Each row below holds a small network's activations on one input, seen along a few directions.
Each table varies a few parts of the input and shows all the possible inputs, shuffled.
Descriptions start from the smaller parts, as in this example, which fits no table here: ring(5) and (point or ring(11) or (values(2) and line(6))).
Shared parts are said once, and a part with two or three values counts as separate values.
In the rows, 128 means zero.

Other details of the inputs vary at random and push rows far along three fixed directions, the same in every table; ignore that.

Rows:
R1: [134  96 122 132 137 126 140 160 138 123 155 122 111 139]
R2: [132  89 119 133 127 128 138 156 139 131 153 119 120 129]
R3: [105 176  96  99 160 237  73 165 149 108 133  96 124  79]
R4: [156 148 128 113 102 136 137  99 135 155 165 134 133 152]
R5: [109 161 134 108 132 156 110 104 125 112  85 126 134 103]
R6: [136  88 133 132 132 127 140 143 141 128 159 129 123 132]
R7: [140  88 120 139 141 139 129 160 127 130 145 116 110 136]
R8: [136 159 144 125 122 119 125  87 113 127 102 146 139 131]
R9: [128 162 150 123 103  96 137  74 114 153 102 145 154 148]
R10: [121 165 148 126 105  90 135  78 119 144 111 148 158 136]
R11: [136  87 132 135 135 127 139 148 140 125 159 128 123 129]
R12: [100 170  91  97 167 245  67 175 150 102 129  93 119  74]
R13: [106 163 130 107 132 158 105 110 127 108  84 124 132  97]
R14: [141 156 127 105 104 135 142 109 139 156 164 128 133 159]
R15: [118 110 126 152 146 106 118 148 108 114  88 124 120 120]
R16: [ 95 112 124 143 150 117 116 153 127  85  97 127 126  78]
R17: [117 168 143 119 127 119 128  98 116 122  96 139 139 131]
R18: [123 118 130 154 138  97 127 132 113 103  98 139 125 109]
R19: [138 143 130 103 120 153 136 116 139 143 155 126 124 152]
R20: [146  97 120 143 122 116 139 147 126 149 153 121 120 153]
R21: [135 151 123 101 115 153 133 119 143 142 156 124 125 148]
R22: [101 112 123 144 140 108 123 148 119 103  93 125 127  95]
R23: [116 173 139 117 107 114 126  85 119 138  95 136 151 126]
R24: [147 144 133 107  96 134 142  96 138 168 162 131 143 159]
R25: [147  93 118 142 127 120 138 152 135 125 159 127 115 133]
R26: [140 136 134 106 114 149 132 108 145 145 163 131 134 139]
R27: [118 105 141 150 136  88 137 127 112 120  95 135 134 121]
R28: [120 169 144 122 119 105 134  91 116 134 102 143 142 140]
R29: [136 137 131 102 118 159 127 113 148 138 158 127 131 133]
R30: [115 116 122 152 142 106 118 147 110 115  89 124 123 118]
R31: [123 113 131 153 144 102 126 135 113 102  98 138 122 107]
R32: [109 116 139 150 135  88 132 128 119 108 103 140 138 106]
R33: [155  88 131 141 128 116 145 139 130 135 160 133 116 149]
R34: [103 122 127 149 142  88 133 148 115 104  97 131 126 112]
R35: [145  96 118 139 132 132 134 153 135 121 158 126 114 125]
R36: [128  88 124 134 134 130 136 156 145 120 160 125 120 119]
R37: [120 173 129 125 119 120 115  99 111 139  88 129 139 131]
R38: [140 144 121 104 127 181 113 124 136 139 138 112 118 140]
R39: [114 115 122 156 139  94 122 147 107 119  89 124 125 121]
R40: [151  88 125 142 130 119 141 147 133 129 158 131 113 140]
R41: [142 153 129 105 107 139 141 108 140 154 163 129 132 159]
R42: [153  90 127 146 121 103 146 141 122 159 157 126 122 164]
Each input here is: values(2) and (point or (line(4) and values(5))).
Changing only the values(2) part turns R19 into R17. The same change can be made to R38. Which row results?
Answer: R7
Changing only the values(2) part turns R39 into R37. The same change can be made to R12. Which row results?
Answer: R3
Which other rows does R8 become when the values(2) part takes its other values? List them by row number.
Answer: R33
Which other rows does R27 become when the values(2) part takes its other values? List them by row number.
Answer: R5
